Each row below holds a small network's activations on one record, seen along a few directions.
Records have a field called BUKI. Each example row is followed by its value.
Records without BUKI are marked absent.
The largest differences between rows may come from other fields.
(in the rows, 500 means zero)
Strong random noise was added to every row along 2 fixed directions; ignore it. To show where, here is one row again and again, with new noise each time:
[354 434 604 544 403 418 605 435 423 421 491 526 561 471 461]
[337 372 604 549 365 394 607 497 402 399 473 550 563 468 459]
[518 410 463 437 498 549 552 614 508 472 532 589 482 476 436]
[426 733 611 525 579 522 595 130 519 525 577 410 557 485 474]

[522 649 548 484 607 580 683 336 461 461 576 528 535 459 410]  zibaz
[700 419 334 361 578 639 428 796 593 567 544 598 362 505 493]  fipe
[596 707 529 478 632 583 483 383 527 602 570 423 424 514 548]  fipe
[573 608 444 468 569 590 453 419 567 577 529 461 446 541 538]  zode
[771 488 245 295 693 800 478 731 660 569 600 646 390 502 384]  kotip
[540 549 470 496 526 529 593 464 487 470 526 528 499 505 461]  vakaz
[547 382 422 455 456 513 218 718 616 625 453 474 413 537 597]  kotip
[472 795 593 570 581 536 631 115 443 503 539 402 529 527 527]  zode
[457 630 608 580 492 452 603 342 401 473 515 442 508 513 520]  vakaz
[395 212 469 550 283 388 534 749 389 342 383 628 561 498 477]  zir
[764 645 372 348 761 727 369 592 665 683 612 490 365 511 496]  zibaz
[353 510 598 607 366 393 583 333 398 421 435 474 567 513 539]  zode
[376 638 652 587 492 445 602 177 426 480 495 433 571 489 515]  defe
[189 546 780 676 319 284 723 144 306 363 459 438 637 470 499]  fipe
[499 360 479 487 465 517 623 657 409 386 475 636 542 462 399]  kotip
[447 371 540 518 415 464 679 566 363 374 471 613 527 485 434]  bev
[699 412 288 351 592 692 556 800 537 473 568 661 400 490 412]  tano
[468 664 544 517 584 540 553 289 504 517 557 442 523 489 490]  lib
[611 628 383 432 622 659 469 422 606 564 556 494 466 531 477]  zir
[699 726 390 395 723 709 468 349 662 630 592 484 443 507 481]  defe
[672 350 292 368 544 645 428 853 592 526 519 643 398 492 461]  lib
[612 478 349 424 539 596 461 639 575 517 528 554 438 512 493]  tano
[437 490 548 535 462 428 542 447 462 446 482 481 573 475 481]  absent
[530 407 491 451 518 557 617 638 439 442 530 613 490 468 406]  zibaz
[506 233 449 482 409 417 390 853 484 473 434 562 479 492 513]  absent
[635 571 439 418 621 626 359 539 603 656 547 459 371 546 563]  bev
[519 426 424 502 402 461 460 630 512 459 461 538 499 498 523]  tano
[433 458 546 535 455 470 647 512 380 396 499 566 537 464 455]  lib
[228 573 744 649 357 339 657 123 355 419 464 416 608 496 525]  bev
[352 625 621 602 466 437 463 219 469 532 478 365 547 535 567]  zir
[361 387 552 539 378 396 495 508 475 447 459 491 556 488 504]  absent
[599 438 417 459 504 569 680 677 408 390 518 647 464 481 429]  vakaz
[495 501 540 505 541 515 544 462 470 502 505 517 516 491 462]  defe

Here are new rows. What is BUKI for each?
[434 385 551 550 393 350 221 620 559 612 426 379 466 530 631]  absent
[268 472 632 650 293 307 546 346 392 408 419 442 589 498 557]  tano
[730 840 364 389 792 761 426 273 709 659 616 438 461 514 479]  kotip
[509 486 491 504 480 494 415 498 550 549 462 494 487 507 549]  defe
[273 374 683 637 308 285 374 442 430 531 390 407 530 517 611]  defe
[565 350 462 449 502 514 422 767 501 527 489 565 434 491 503]  zibaz
[634 648 425 435 665 640 561 447 544 530 588 521 468 482 450]  lib
[529 600 499 474 570 588 613 330 521 494 544 536 524 487 433]  defe
[759 602 348 324 757 770 510 627 608 594 633 579 388 489 418]  zibaz
[489 831 600 531 607 534 464 113 566 628 567 319 475 526 592]  fipe
[615 388 426 431 542 541 434 769 528 530 500 580 434 486 488]  zibaz
